These are the activations of a small neural network, seen along a few directions. Each row is one input.
Each table varies a few parts of the input and shows all the possible inputs, shuffled.
A made-up example of a description, with smaller parts first: ring(5) and (point or ring(11) or (values(3) and line(4))).
Shared parts are said once, and a part with two or three values counts as separate values.
In the rows, zero is written as 128.

Other details of the inputs shift rows strongly along three fixed directions, in all tables alike. That doesn't count.

Rows:
R1: [115 145 102  96 124 135  88 156 182 163 125 138]
R2: [ 72 110 173 130  89 122 164  99 141 137 120 168]
R3: [129 150  64 121 128 131 129 138 165 154 131 108]
R4: [ 63 145 152 103 102 124 173  86 145 122 124 121]
R5: [129 116 161 146 140 114 120  97  86 111 134 156]
R6: [116  68  86 162 129 167 156 152 154 130  95 151]
R7: [101 108 131 151 107 117 191  95 139 134 138 116]
R8: [163 171 171 114 161  77  99  89  73 136 168 110]
R9: [141 107 126 136 106 145 122 158 154 120 127 137]
R10: [194 108 129 156 152 125 136 145  86 126 138 110]
R11: [151 184 183  90 151 101  96 104  62 111 147 119]
R12: [186 110 134 144 133 161 142 166  91  88 119 105]
R13: [117 170 141  94 127 121 121 110 122 118 134 112]
R14: [186 101 142 143 150 162 141 163  89 108 104 113]
R15: [155  66  98 179 122 166 149 162 124  94 118 138]
R16: [129 113 143 138 139 117 111 111 109 107 143 134]
R17: [140 147 167 117 110 108  92 122 106 117 149 145]
R18: [118 149  96 115 136 121  84 123 132 128 138 138]
R19: [186  98 156 146 123 136 106 165 105 104 136 128]
R20: [169 130 145 189 147 107 140 142 105 104 130  92]
R21: [ 85 110 160 126 101 123 150 110 152 143 119 157]
R22: [146 126 160 145 141 101 148  93  87 134 139 124]
R23: [122 127 195 121 130 119 162  98  78 108 133 122]
R24: [191  96 113 172 132 137 152 152  89 116 134 109]
R25: [142 119 162 147 139 102 157  92  90 134 137 122]
R26: [139 108 125 134 111 146 124 162 140 133 121 150]
R27: [136 122 113 122 125 155 148 151 127 118 110 108]
R28: [185 164 134  97 165 132  83 153  90 120 130 105]
R29: [ 85 137 116 114 139 117 107  99 149 145 123 151]
R30: [100 108 195 131 100 109 150 102 116 122 139 157]
R31: [ 57 118 123 137  93 109 202  77 150 150 131 128]
R32: [123 133 189 126 125 123 160  95  71 108 123 135]
R33: [ 87 183 154 132 146  79  79  95 133 109 139 126]
R34: [190  87 149 155 120 147 116 173 117  98 133 128]
R35: [115 108 176 147 125 104 132  86  86  96 148 146]
R36: [131  95 111 145 149 145 120 137 138 130 113 140]
R37: [133 101 108 132 121 165 167 159 135 118 103 106]
R38: [134 156  86 107 149 124  63 137 138 130 136 130]
R39: [119 171 113 105 137  95 113  99 134 156 153 105]
R40: [121 161  93  96 112 135  79 155 181 145 131 135]
R41: [148 143 140 127 146  98 130 107 100 141 148 113]
R42: [128 167  66 103 144 122 109 137 157 173 130 114]
R43: [111 147  71 103 144 129  77 136 168 144 128 127]
R44: [ 97  84  61 154 104 154 201 143 183 159 106 111]
R45: [ 98 185 138  87 118 116 123  99 123 123 135 120]
R46: [119 154 117  91 140 137 126 136 134 139 117 112]
R47: [113 115 105 119 131 167 162 148 155 144  92 116]
R48: [105 136 131 118 143 109 101 104 124 130 139 147]
R49: [ 99 134 129 132 123 109 165  90 127 154 128 133]
R50: [131  96 103 132 132 174 169 161 146 134  86 117]
R51: [187  88 149 153 125 149 118 178 105 110 126 143]
R52: [189 168 131 100 158 133  80 152  98 106 136  92]
R53: [134 119 180 149 137  97 163  80  84 132 143 124]
R54: [105  91  90 140 135 151 137 142 162 138 114 141]
R55: [ 29  87 141 134  73 140 198 103 190 156 100 172]
R56: [133 108 102 135 114 168 167 160 128 116 103 115]
R57: [ 55 115 113 127 113 124 152  98 155 140 123 160]
R58: [171  92 108 165 129 140 164 147 123 120 130 103]
R59: [142  92 123 144 106 155 132 167 162 122 123 133]
R60: [114 165 144  92 132 121 121 111 119 126 132 107]
R61: [136  85 119 147 101 154 139 168 155 125 117 140]
R62: [ 68 116 145 134 114 113 152  83 122 125 133 164]
R63: [117 176  81  80 139 147 107 150 151 153 111 116]
R64: [137 150  96 106 166 124  63 132 142 144 124 133]
R65: [122 116 197 144  90 111 143 104  99  97 149 155]
R66: [168  88 140 147 122 148 122 172 126 122 123 143]
R67: [155 137 101 122 153 128  74 141 134 114 139 122]
R68: [121 134 185 124 114 119 160  98  73  95 134 122]
R69: [103 186 154 123 137 107 117 122 131 108 117  98]
R70: [110 123 151 146 109 101 176  85 101 126 145 124]
R71: [196  99 119 169 149 139 144 150  87 128 123 118]
R72: [121  86  96 145 138 148 134 146 148 129 114 141]
R73: [123  91  95 149 129 151 132 143 157 115 122 131]
R74: [ 84 168 147  93 110 107  99 102 149 156 132 160]
R75: [112 159  76 111 132 119 130 123 152 171 132 122]
R76: [164  80 147 153 125 153 128 166 131 126 114 142]
R77: [ 82 164 147 133 109 104 105 132 177 127 122 130]
R78: [155 172  84 109 147 113  93 132 144 149 145 101]
R79: [112 155  69 106 138 133  78 136 169 135 131 132]
R80: [162 163 173 106 153 118 105 116  68 112 130 119]
R81: [135 153 100 101 118 133  75 160 163 144 130 135]
R82: [ 76 136 103 132  97 116 180  91 156 148 134 127]
R83: [144 156 116  97 129 125  63 154 157 144 139 126]
R84: [137 156  90 109 151 123  63 134 147 126 140 127]
Description of these inputs: values(4) and (point or (line(4) and line(5))).
Q: The inputs of R38 and R81 match in every part but the values(4) part. If R67 is changed in the same way as R38 into R81, which row does it become?
A: R34
Q: The inputs of R22 and R29 match in every part but the values(4) part. If R10 is changed in the same way as R22 into R29, which row does it become?
A: R48
Q: The inputs of R66 and R28 match in every part but the values(4) part. If R76 is changed in the same way as R66 into R28, which row does it become?
A: R47
Q: A walk changes only the line(4) part. It starts at R67 and steps to R43. List the rest of the walk in order.
A: R72, R64
Q: Which other rows does R59 become when the values(4) part takes its other values? List them by row number.
A: R4, R7, R73
Q: Which other rows does R44 become when the values(4) part takes its other values? List them by row number.
A: R19, R37, R43

Rows:
R85: [ 38 169 106  87 125 108 131  86 163 149 124 131]
R86: [202 110 168 149 147 137 124 151  61 109 125 118]
R87: [189 205 144  96 157  92  45 127  83 118 170 106]
R88: [168 209 131  67 159 101  41 131 117 155 154 102]
R89: [ 61 182 104  84 116 117 125 105 186 155 127 116]
R90: [185 159  91 122 163 116  65 156 135 147 137 111]
R91: [200 120 116 140 173 146  95 171  88 101 128 107]
R92: [ 57 107 166 147  95  97 194  68 135 150 136 148]
R93: [113  93  69 123 108 184 109 199 223 145  96 140]
R94: [139 183 141  95 143 109  89 119 125 130 147 109]
R95: [ 72 182 146  84 126  84 113  50 127 146 149 140]
R96: [130 154 156 103 147 102 113  98  92 130 142 133]
R97: [ 84 143 173 124 120  96 149  54  99 117 151 142]
R98: [ 87  72 103 148 100 155 197 118 149 148 108 143]
R99: [204 108 137 143 129 145  64 191 112  98 139 141]
R100: [105  94  57 159 117 159 168 161 194 154 103 127]
R101: [ 67 166  70  74 133 131 115 121 183 184 117 130]
R102: [ 79 143 167 121 122  91 140  55 100 112 146 134]
R103: [ 86 205  81  73 137 124  88 124 175 166 117 120]
R104: [ 83  97  56 142 111 180 178 166 195 144  75 117]
R105: [114 166  76  86 143 124  94 119 160 166 130 129]
R106: [186  69 159 180 112 143 177 149  80  92 131 123]
R107: [ 26 132 173 131  73  95 207  52 136 121 141 144]
R108: [178  92  86 161 144 181 142 194 135 112  93 106]
R109: [162 170 151 108 149 106  81 126 100 110 145  99]
R110: [189  83 105 153 152 164 139 177 108 113 109 121]
R111: [173  63 180 182 104 135 198 134  70  93 134 134]
R112: [ 40 155 175 106  96  98 177  53 131 141 124 147]
R113: [108  98  72 134  95 161 173 162 176 159 109 126]
R114: [157  56 179 187 130 146 198 129  63  78 124 135]
R115: [173 130  87 134 134 143 105 172 131 117 126 101]
R116: [230 126 100 127 161 157  87 199 120 127 123  97]
R117: [101  89 129 156 116 139 180 105 123 112 123 133]
R118: [128 113 231 133 126  97 102  92  62  81 152 172]
R119: [118 133 206 136 123  80  85  92 104 109 162 165]
R120: [ 92  80 135 153  98 154 214 125 140 133  95 142]
R121: [172 203  87 100 177 100  26 144 138 148 151 101]
R122: [172 161 144 123 156  91  82 119 100 139 154 122]
R123: [184  68 171 174 122 149 178 149  86  92 123 115]
R124: [ 71 136 128 106 102 138 105 132 176 139 109 165]
R125: [143  90 192 186 125  99 163  98  68  89 144 126]
R126: [109  64  26 140 110 201 120 204 228 149  85 157]
Q: What do these inputs look like to the network?
A: ring(6) and (point or line(6))
Q: The inputs of R112 and R110 match in every part but the ring(6) part. If R120 is changed in the same way as R112 into R110, which row does it become?
A: R96
Q: Which other rows does R109 become when the line(6) part takes its other values? List them by row number.
A: R88, R89, R94, R116, R123

Rows:
R127: [193 150  96 103 145 165 108 172 115 132 111 104]
R128: [130  72 110 184 125 160 148 145 132  90 107 153]
R129: [ 88 145 152 110 112 129 138 112 159 126 110 124]
R130: [ 96 124 178 143 128  75 134  65 103 113 159 130]
R131: [ 88 128 114 139 133 108 126  98 161 143 136 123]
R132: [154 153 208 136 115  91 142 101  67 106 154 115]
R133: [164 149 208 134 119  87 138 109  62 101 157 111]
R134: [143  97 135 161 116 171 186 163 122 109  95 116]
R135: [130 151 166 131 153 129 127 114  89 108 114 116]
R136: [ 90 152 132  91 111 134 162 110 134 146 115 122]
R137: [102 122 149  95 103 125 124 130 161 188 126 162]
R138: [164  86 117 173 137 138 174 119  94 128 125 121]
R139: [143 142 114  93 128 137  98 160 144 112 125 111]
R140: [190 162 178 148 145  86 107 111  68 117 163 108]
R141: [131 137 106 129 125 116 117 134 173 144 140 114]
R142: [202 149  96 113 135 150 112 172 124 145 125 100]
R143: [153 123 195  99 129 125  97 125  90 141 125 165]
R144: [184 159 165 123 143  89 115  99  75 133 164 110]
R145: [121 149 113 102 117 142  83 164 159 119 123 127]
R146: [132 166 105  80 113 115 132 128 143 156 133 111]
R147: [124 122 101 104 160 142  82 135 139 174 118 171]
R148: [ 80 140  74  94  90 116 183 100 167 163 146 134]
R149: [116 153 166 125 118  81 120  91 126 128 166 125]
R150: [129 144  71 100 163 136 112 127 127 146 127 116]
R151: [106  83 110 182 104 137 150 126 144 115 128 149]
R152: [174 143 107 127 114 140  83 180 153 121 129 123]
R153: [ 53 147 113 131  78 109 140  98 192 151 139 152]
R154: [ 93 121  76 131 138 142 162 120 153 129 107 131]
R155: [175 131 101 132 181 137  70 157 115 108 136 111]
R156: [107 124 195 138  97 124 139 112 109  89 130 146]
R157: [139 134 144  84 150 135  77 128 114 152 110 169]
R158: [ 70 149 112  95 128 146 159 102 137 147 110 127]
R159: [ 95 152 115  98 126 133  79 128 153 110 119 139]
R160: [ 82 138 177 142  86  82 141  81 125 117 166 154]
R161: [142  59 119 158 129 185 201 152 108 109  88 120]
R162: [ 89 107 181 125 121  89 135  62 100 162 151 183]
R163: [140  74 104 196 132 148 182 144 125 127 110 116]
R164: [ 30 136 100 121 108 120 132  91 174 129 124 162]
R165: [166 151 138 114 116 112  70 163 125 111 153 122]
R166: [167 137  96 132 181 139  71 148 135 119 121 112]
R167: [117 142 189 145 157  89 144  70  66  97 141 133]
R168: [110 166 118  97 155 129 105 132 126 129 115 109]
R169: [148  59 105 168 127 134 189 127 105 126 120 116]
R170: [121 152  71 105 159 143 121 116 135 150 122 124]
R171: [183  82 154 162 114 148 153 172 110  96 141 111]
R172: [120  84 141 148 132 165 153 145 118  94 115 123]
R173: [ 80 102 123 121 100 130 148 118 179 201 129 171]
R174: [142  58 107 190 125 133 187 143 119 116 105 115]
R175: [112  51 129 165 104 169 167 164 130  79  98 144]
R176: [166 167 133 104 148 129  96 162 105 119 124 100]
R177: [134 137  97 119 152 164  96 158 156 121 102 114]
R178: [161 127  92 142 145 118  62 156 127 116 150 124]
R179: [127 165  92 130 134 119 123 144 163 165 134 110]
R180: [118 158 121 101 112 118 111 132 176 142 131 113]
Q: What do these inputs look like to the network?
A: ring(6) and (point or (values(2) and line(4)))
Q: The inputs of R134 and R132 match in every part but the ring(6) part. If R136 is changed in the same way as R134 into R132, which row does it become?
A: R146
Q: Which other rows does R172 become when the values(2) part takes its other values? List them by row number.
A: R177
Q: List by row number the other rows that have the ring(6) part in common with R179.
A: R140, R141, R144, R148, R149, R153, R160, R173
